Each row below holds a small network's activations on one record, seen along a few directions.
After each row come some of the record's fields: KUPIR, BUFIB, LAGE, LESUT, RIZOL.
A field that a record lacks is written missing.
The largest differences between rows may come from other fields.
Random noise pushes rows far along 8 fixed directions. That doesn't count. These rows show it; they differ only by the noise:
[-126  174 -113  -32 -248  112  125   50  165  233   72  207   72 -176
   38  -89  -25  -27  -63   33 -130  199   75  106  106 -154 -263   70]
[ 107 -327  -91 -467  -75  105  609   36  684  -21  149  172  -75  272
  168 -266   14 -346  -37 -161 -489   75   -5  138  273 -524   53  -98]
[-332  378  -89  108  -45  409   91   42  203  -34  -66  221  195 -579
 -229  105  -38  -61 -236  388 -133  325   18   28  102   32 -613 -299]
[  21  241  525    0 -121   -5   78 -125  208 -149 -198  -45  -25  332
 -207  115   -5 -270 -158  127  155  160 -508 -403  -99  -39   84  -12]
[ 238   23  -44   31   -9  -98  217 -155  511  225   61   61   70  381
   34   34  209   87  -64  -92 -118 -250 -195  -83   99 -104   54  171]
[ -84  641 -100   40 -593 -355   99  -14 -178   87  275 -224  718  293
  -95 -365 -121    9 -276  460  294  -97 -258   83 -789   74 -392  453]
[ 251  179  309  255  374 -237 -117 -280  103 -113 -126 -201 -282  240
 -349  365  291  370  175   75 -196 -484 -433 -158  -77  363  326  -70]
[ 121  -44  -20 -108  -67 -124  211 -195  109  -78  191  -98  -38  345
    9 -144   20   80   87  -41 -147 -149 -218  -10 -288 -102  203   81]
[  83  252  303   31 -113  109  224   38  520  164 -308  172  107   69
  -39   80  120 -311 -134  136   34   88 -126 -230  425   28 -187  -26]
[ -25  -57   93 -121  209  243  297 -119  -95 -463 -126  -82 -252 -324
  -72 -138  -55  -68  406  248 -326  -14  109   53   15  309   99 -518]

[ 260  -65  251 -258  597  -31   39  431  379 -124 -494  105  -91  -26
 -297  223  132 -522 -248  -28    6  -86  -89   37  774 -114 -126 -431]  KUPIR=bekez BUFIB=zuvur LAGE=zofif LESUT=bupi RIZOL=zul
[  29 -187  246   10  294  228 -193  -20 -212 -118 -142    7 -514 -271
 -193  209  -48  104  205  -79 -266  124   63  -88  204    1  175 -302]  KUPIR=sakir BUFIB=zuvur LAGE=missing LESUT=missing RIZOL=missing
[  93 -183   26  337  119  -77 -216 -321 -297  -14  -54  -46 -315  195
  155   60  122  410  423 -304  348 -356  -26 -253 -132  452  467  160]  KUPIR=missing BUFIB=zes LAGE=missing LESUT=missing RIZOL=missing
[-338  423  282  -31 -445   32 -370  294 -430  139   79  -13   27 -344
 -368   76 -303 -135 -397  215  -35  740 -260   61 -292 -442 -493  153]  KUPIR=sakir BUFIB=muz LAGE=nibip LESUT=bupi RIZOL=zul
[   9   -6 -130  285 -189  281 -257  -33 -402  437 -133  217 -200 -345
  384  -14  -28  206  375 -238  272  180  406 -147  497  138   27   57]  KUPIR=bekez BUFIB=zes LAGE=missing LESUT=missing RIZOL=missing
[ -51  100  362  -66  284 -127 -127  151  126 -178 -178  -84 -197   12
 -393  398   79 -117 -224  -87 -131   35 -548  -60  170 -113   41 -243]  KUPIR=bekez BUFIB=zuvur LAGE=zofif LESUT=bupi RIZOL=zul
[ 155  114  381  240   20  -44 -196  -76  -86  159 -217 -100  -62  -59
  -39  191   16   70   26   25  235   80  -64 -281  188  143  151  -36]  KUPIR=bekez BUFIB=muz LAGE=zofif LESUT=fovol RIZOL=zul
[  76 -406 -458 -310  156  -79  343 -271  569 -267  608 -112  386  843
 -155  -26   -9  126 -491 -139  -12 -252 -567  -54 -711 -785  105   80]  KUPIR=bekez BUFIB=muz LAGE=zofif LESUT=fovol RIZOL=zul
[-190  -91  103  179  -55  541  133 -298  -17 -408 -127   30  122  -50
  168  -40 -191 -344   19  119  510  319 -103 -636 -226  230   33 -347]  KUPIR=missing BUFIB=zuvur LAGE=missing LESUT=missing RIZOL=missing
[ -15   25  127  -10  195  197 -157  -45  -86 -114  -21   22 -105  -88
 -234  204   33  -97 -192  -32   14  260 -314 -176   54 -203 -132 -196]  KUPIR=bekez BUFIB=muz LAGE=nibip LESUT=bupi RIZOL=zul
[-243 -277  109 -370 -365  -42 -118  215 -458  240  124   88 -529 -179
  154 -264 -289 -136  300 -436 -255  499  236  353   73 -308  234  146]  KUPIR=bekez BUFIB=zuvur LAGE=nibip LESUT=bupi RIZOL=zul
[-268   33 -347   78  174  234  257  123  481 -102  -14  277  148 -559
 -143   83  255   33  -60  220 -369 -188  290  407  231  243 -376 -233]  KUPIR=missing BUFIB=muz LAGE=missing LESUT=missing RIZOL=missing
[-211 -132   72  159  382   92 -149 -228  273 -261   85   29 -418  -71
 -446  513  280  322   40  -62 -439 -155 -318  -30 -218   73  248 -203]  KUPIR=missing BUFIB=muz LAGE=missing LESUT=missing RIZOL=missing
[-156 -115   55   26   72  367  271 -423  287 -524  213 -200  141  163
 -254  106  -93  -57 -345  271 -198  171 -444 -341 -548 -215  -41 -362]  KUPIR=sakir BUFIB=muz LAGE=missing LESUT=missing RIZOL=missing
[ 187   45  198   53  -31 -342   43   -5  343  203 -197   23   74  491
   15   15  264  -73   38 -239  196 -402 -104 -109  114  112  299  452]  KUPIR=missing BUFIB=muz LAGE=missing LESUT=missing RIZOL=missing
[-122  -85 -602   95  -43  392  225 -150 -170  -67  242   37  397 -354
  271 -253 -101  189   84  146  156 -163  411   96 -299  242 -336 -159]  KUPIR=bekez BUFIB=zuvur LAGE=missing LESUT=missing RIZOL=missing
[ 216 -135 -324 -139  220   81  366    3  728    8  193   -8  385  249
  -20  -23  122   -4 -432   76 -269 -415  -74  154  129 -239 -308  -77]  KUPIR=sakir BUFIB=zuvur LAGE=missing LESUT=missing RIZOL=missing
[-108   55   56  110  311  323 -180  -10   -6 -196 -101   -4  -81 -394
 -302  372  -62  -14 -180  130  -43  213 -215 -117   54   16 -203 -258]  KUPIR=missing BUFIB=muz LAGE=nibip LESUT=bupi RIZOL=zul
[ 114 -197    8  201  145  257 -238 -114 -547  -47 -321   72 -246 -290
  202  -64  -48   72  434 -119  549  175  339 -324  350  482   88 -207]  KUPIR=missing BUFIB=zes LAGE=zofif LESUT=bupi RIZOL=zul
[  96    6  361  389  -23  288 -191  -76 -251  217 -496  126 -434 -491
  160  274  104  132  488  -74  112   85  364 -245  539  490  262 -109]  KUPIR=sakir BUFIB=muz LAGE=missing LESUT=missing RIZOL=missing
[  29 -289  396 -575  108   83  335   90 -240 -803 -108 -292   45  279
 -138 -263 -260 -641  -55  250   43  264 -409 -133 -334 -238  202 -454]  KUPIR=bekez BUFIB=muz LAGE=zofif LESUT=bupi RIZOL=zul
[-128  258 -420   33  246   46  -90   95 -274 -238   81 -154  592 -463
 -320   37   76  217 -236  464  193 -307  145  339 -373  337 -586 -245]  KUPIR=bekez BUFIB=zuvur LAGE=zofif LESUT=bupi RIZOL=zul
[ 145   60  228  145  229  215   39  133  513   95 -487  276  243 -124
   60  271  225 -435 -288   31  377   23   72 -319  657  260 -328 -155]  KUPIR=missing BUFIB=zuvur LAGE=zofif LESUT=bupi RIZOL=zul
[ 272 -465 -447 -271  224   23  126  -24 -221  -12  172 -123  -74  228
  241 -369 -112   14  103 -252    5  -37   90   38    0 -347  112 -152]  KUPIR=bekez BUFIB=zes LAGE=nibip LESUT=bupi RIZOL=zul
[ 495   -5  381  -15  265 -110  102  -24  363   96 -255  -70 -199  458
  -82  183  115  -70  -52  -10  -48 -223 -379 -430  419 -121  135  -69]  KUPIR=bekez BUFIB=zes LAGE=nibip LESUT=fovol RIZOL=zul
[ -70 -192 -343   -8   22  376  217 -250   58 -479  291 -119  306    6
   25 -173 -159   39  -77  299   17   60 -112  -77 -453   11 -108 -222]  KUPIR=missing BUFIB=muz LAGE=missing LESUT=missing RIZOL=missing
[-220 -210  -72   55  292  334 -145 -141 -198 -223  -79   41 -193 -275
 -124  146  -25   88   58  -69  154   34  -15   -3  -39  159    0 -285]  KUPIR=bekez BUFIB=zuvur LAGE=nibip LESUT=bupi RIZOL=zul
[ 320  -55 -383   20 -190 -190  166   72   76  362  130  -57  404  129
  368 -404  -57  166  123  140 -226 -331  294  295   39  -15 -206  151]  KUPIR=sakir BUFIB=muz LAGE=zofif LESUT=fovol RIZOL=bope
[ -27  119  433 -255   29  -68   32  479  288  225 -276   92 -299 -221
  -78  180   -6 -401 -166   -9 -364  283  -19  117  744 -403  -45  -36]  KUPIR=missing BUFIB=zuvur LAGE=nibip LESUT=fovol RIZOL=zul
[-163  341  318   40 -488 -288 -198  163  -79  290  -24   63   46  176
  -58   41 -112 -205 -165  -81   87  229 -109  -43  -17 -200  -43  486]  KUPIR=missing BUFIB=muz LAGE=missing LESUT=missing RIZOL=missing
[ 255 -260  442 -170    9  -59   67  -40  186   56 -162  -34 -581  201
   27   29   39 -180  252 -204 -393  -44  -38  -92  476 -137  427 -132]  KUPIR=sakir BUFIB=zuvur LAGE=missing LESUT=missing RIZOL=missing
[  26   99 -175 -168  -43 -185  177  190  240  114  214 -100   77   10
    4 -186   -2  -55 -131  184 -438  -35  142  350  109 -302 -234   65]  KUPIR=missing BUFIB=zes LAGE=nibip LESUT=fovol RIZOL=zul
[ 197  424  207  189  407 -344 -434  192 -318  147 -187 -320    3 -170
 -415  256  160  464  -45  359 -123 -319 -101  120  118  348 -151  -92]  KUPIR=bekez BUFIB=zes LAGE=zofif LESUT=fovol RIZOL=zul
[  93  291  303  238  205  -31 -151   61 -177  -99 -442  -69  -70  -80
 -188  214   82  -88   82  103  301 -137   18 -259  129  516   68 -196]  KUPIR=bekez BUFIB=zuvur LAGE=missing LESUT=missing RIZOL=missing
[ 239 -111 -171 -326 -225   -5  400  -85   87  -62  112 -134  493  568
  295 -531 -126 -476 -114  -21  327   40 -107 -159 -175 -260  -50  114]  KUPIR=bekez BUFIB=muz LAGE=nibip LESUT=bupi RIZOL=zul
[-227  373   37  420  239  336 -303 -291  145  -47  -14   44  155 -325
 -400  424   95  295 -367  291  154  204 -416 -358  -91   26 -384 -289]  KUPIR=bekez BUFIB=muz LAGE=zofif LESUT=fovol RIZOL=zul
[ 181  299  430  -54 -371  -82  365  236   93   53 -443 -103  365   53
  187 -371 -103 -603  166  314  171  -57  302 -115  351  364 -120   26]  KUPIR=sakir BUFIB=muz LAGE=missing LESUT=missing RIZOL=missing
[-337 -233 -659 -114   72  307  -21  -37 -143  -67  291  168   98 -397
  107   -2 -188   18 -182 -255    4  440  276  230 -194 -421 -278 -160]  KUPIR=missing BUFIB=zuvur LAGE=zofif LESUT=bupi RIZOL=zul
[-205 -159 -305  227  218  279  -93 -144 -116  -35   83  133  -90 -447
   48  129   36  323  153 -105  -36  -73  231   43  -26  201   10  -83]  KUPIR=missing BUFIB=muz LAGE=missing LESUT=missing RIZOL=missing
[  26  -13   59    8  305 -155 -119   -4 -269  -98    8 -134 -543 -343
 -160  104   58  422  472  -89 -527 -157  147  352   39  261  310  -60]  KUPIR=missing BUFIB=muz LAGE=nibip LESUT=fovol RIZOL=zul
[ 237 -295 -445  -89   66   34  217 -178   66 -166  392 -162  291  377
  181 -283  -73  105  -58   67  137 -351 -123 -122 -403  -97   24   27]  KUPIR=missing BUFIB=zes LAGE=missing LESUT=missing RIZOL=missing
[  99  -38  -31   19 -114 -315 -376  210 -293  450  157   87 -294  -47
    5  107 -130  316   74 -201 -146  204   75  153  232 -264   43  235]  KUPIR=missing BUFIB=zes LAGE=zofif LESUT=fovol RIZOL=zul
[-224  338  506   43  -92  -97 -336  268   -4  262 -166   82 -271 -161
 -341  354   28  -52 -232  160 -238  314 -241  146  178 -159 -149   67]  KUPIR=sakir BUFIB=zuvur LAGE=nibip LESUT=fovol RIZOL=zul
[-208  200 -259   62  -26  101  -98  425  153  332  -33  325   93 -591
   30   79  141   -9   33   97 -224  -61  452  433  555  180 -452  -13]  KUPIR=missing BUFIB=zes LAGE=missing LESUT=missing RIZOL=missing
[ -31   36 -239  332  169   82 -219 -109  152  403   26  191 -193 -280
  -70  333  265  514  103 -276 -239 -214  174   91  321  103   -8   62]  KUPIR=sakir BUFIB=muz LAGE=missing LESUT=missing RIZOL=missing

Here are new rows. What are their fields?
[ -72  248  258  335   18   93 -160 -238  -10 -194 -112 -141  105   84
 -216  204  -93   95 -185  205  270   94 -416 -332 -407   35  -75  -89]  KUPIR=sakir BUFIB=muz LAGE=zofif LESUT=fovol RIZOL=zul
[-183  -11  133  151  203   36 -317 -271 -148 -281  -45    3  -39  150
 -321  347  -50  -31 -253  -55  414   61 -499 -351 -432   71   14  -67]  KUPIR=missing BUFIB=zuvur LAGE=zofif LESUT=bupi RIZOL=zul
[ 269  -74 -107  131  159  100  122   17  416  152 -211  184  186  -34
  176   21  101  -31   -5  -63  318 -172  202 -121  428   -4 -128   43]  KUPIR=missing BUFIB=muz LAGE=zofif LESUT=fovol RIZOL=zul
[-260   47 -193   57 -184 -285  -76   49  114  347  360  191 -133 -120
 -127  112  147  321 -135 -181 -526  -62   69  410  -64 -254  -90  386]  KUPIR=missing BUFIB=muz LAGE=missing LESUT=missing RIZOL=missing
[  84   24    3  491 -112 -220 -420 -196 -175  646   43   73 -265  -75
  239  240  245  571  257 -240  188 -159  165 -103  172  161  179  406]  KUPIR=missing BUFIB=zes LAGE=zofif LESUT=fovol RIZOL=zul
[-213  132  113  -47  -60 -135   48   38 -185 -307  -99  -74  -45 -144
 -111  -93   39  -42  182   91  -29 -171  102  229 -247  294  146   60]  KUPIR=missing BUFIB=muz LAGE=missing LESUT=missing RIZOL=missing
[ 259    8   50  -58 -325    1  394 -142  306  194 -177   38  136  284
  409 -283   81 -243  291   49  138  -84  211 -183  179  231  164  209]  KUPIR=missing BUFIB=muz LAGE=nibip LESUT=fovol RIZOL=zul
[  46 -168 -219   -6 -156  324  212 -109  180  221   -1  134    0 -169
  337 -235  -73    0  257  -50  -29  207  313  -61  302  -45  -31 -152]  KUPIR=bekez BUFIB=muz LAGE=zofif LESUT=fovol RIZOL=zul
[ 278  119 -108  106  -59 -255 -254  159  -23  351  -64   36  185  114
   95   76   59   23 -240 -107  294  -48  -66  -64  296  -28 -163  240]  KUPIR=missing BUFIB=zes LAGE=zofif LESUT=bupi RIZOL=zul
[  79  -40  334 -100  -86 -589 -362   12 -257  246  200 -140 -500  451
  -89   60   11  176   23 -422 -242 -130 -291   57  -58 -332  511  465]  KUPIR=missing BUFIB=zes LAGE=missing LESUT=missing RIZOL=missing
[ 143 -216 -115 -225  151  192  165  -16  186 -233  119  -70  -41   86
 -114    8   -5  -66 -141   25 -293  144 -247   16   -7 -405  -62 -227]  KUPIR=sakir BUFIB=muz LAGE=nibip LESUT=bupi RIZOL=zul
[  58  200  241  -53 -101 -413  -24  190 -204  -23  -35 -137 -249  -29
 -138  -61   13   -6  319  148 -331 -134   54  306 -151  223  219  110]  KUPIR=missing BUFIB=muz LAGE=nibip LESUT=fovol RIZOL=zul
[-205  174  438   16   70   86 -228   34 -172 -288 -437   29   26   -7
 -272  327  -48 -349 -188    2  588  288 -208 -379   44  129   41  -55]  KUPIR=missing BUFIB=muz LAGE=zofif LESUT=bupi RIZOL=zul
[-123   87 -265  106  382  595  286  -38   85 -393 -149   56  241 -589
 -203   79  -72  -99 -108  586  -27  141  145    2    7  253 -465 -645]  KUPIR=bekez BUFIB=muz LAGE=nibip LESUT=fovol RIZOL=zul
[-329  304 -270   71 -508  181 -254  -47 -494  300  350  108  262 -282
   77 -112 -339  224 -163  -38  403  515   31  -86 -385 -271 -311  260]  KUPIR=bekez BUFIB=muz LAGE=zofif LESUT=fovol RIZOL=zul
[-187   74 -348  592  340  335 -322 -187   18  129  -59  184 -155 -660
 -142  455  227  511  119   81 -180  -45  256   38  215  401 -142 -239]  KUPIR=missing BUFIB=muz LAGE=missing LESUT=missing RIZOL=missing
[  10 -215  315 -200 -197  -44  161 -294 -192 -338  167 -178 -306  239
  114 -129 -200 -146  215 -174   -7  290 -139 -241 -448  -77  514    0]  KUPIR=missing BUFIB=muz LAGE=zofif LESUT=fovol RIZOL=zul
[ 246  -43  151  180  357   66    0 -336  256 -197 -204 -115   38  225
  -17  171  131  152  -19  119  223 -237 -221 -430  195  204  103 -196]  KUPIR=missing BUFIB=zes LAGE=zofif LESUT=fovol RIZOL=zul
[-207 -222 -110 -249 -207  169  217   73  -75 -160   -9  143 -132 -161
  231 -305 -143 -223  267 -236  -58  280  450  189   10  -25  168   17]  KUPIR=missing BUFIB=muz LAGE=missing LESUT=missing RIZOL=missing
[ -76   14   70  -80 -214  -64  -46  -61   57  -49  173  -84 -109  104
  -21  -15   14   19   42  -37 -215   63  -38   52 -167 -107  143  138]  KUPIR=missing BUFIB=muz LAGE=missing LESUT=missing RIZOL=missing
[  59 -301  -93  117  286  491  120 -545  269 -471  175  -19  -79  263
 -185  248   24  217 -208  -30   31  138 -449 -507 -363 -180  137 -330]  KUPIR=sakir BUFIB=muz LAGE=missing LESUT=missing RIZOL=missing
[-198  -63   -7 -305  -65   10   82  247   55 -169 -110  123   93   16
   10  -53  -31 -414 -177 -150  172  296  151  114  124 -260 -160   -6]  KUPIR=missing BUFIB=zes LAGE=zofif LESUT=bupi RIZOL=zul
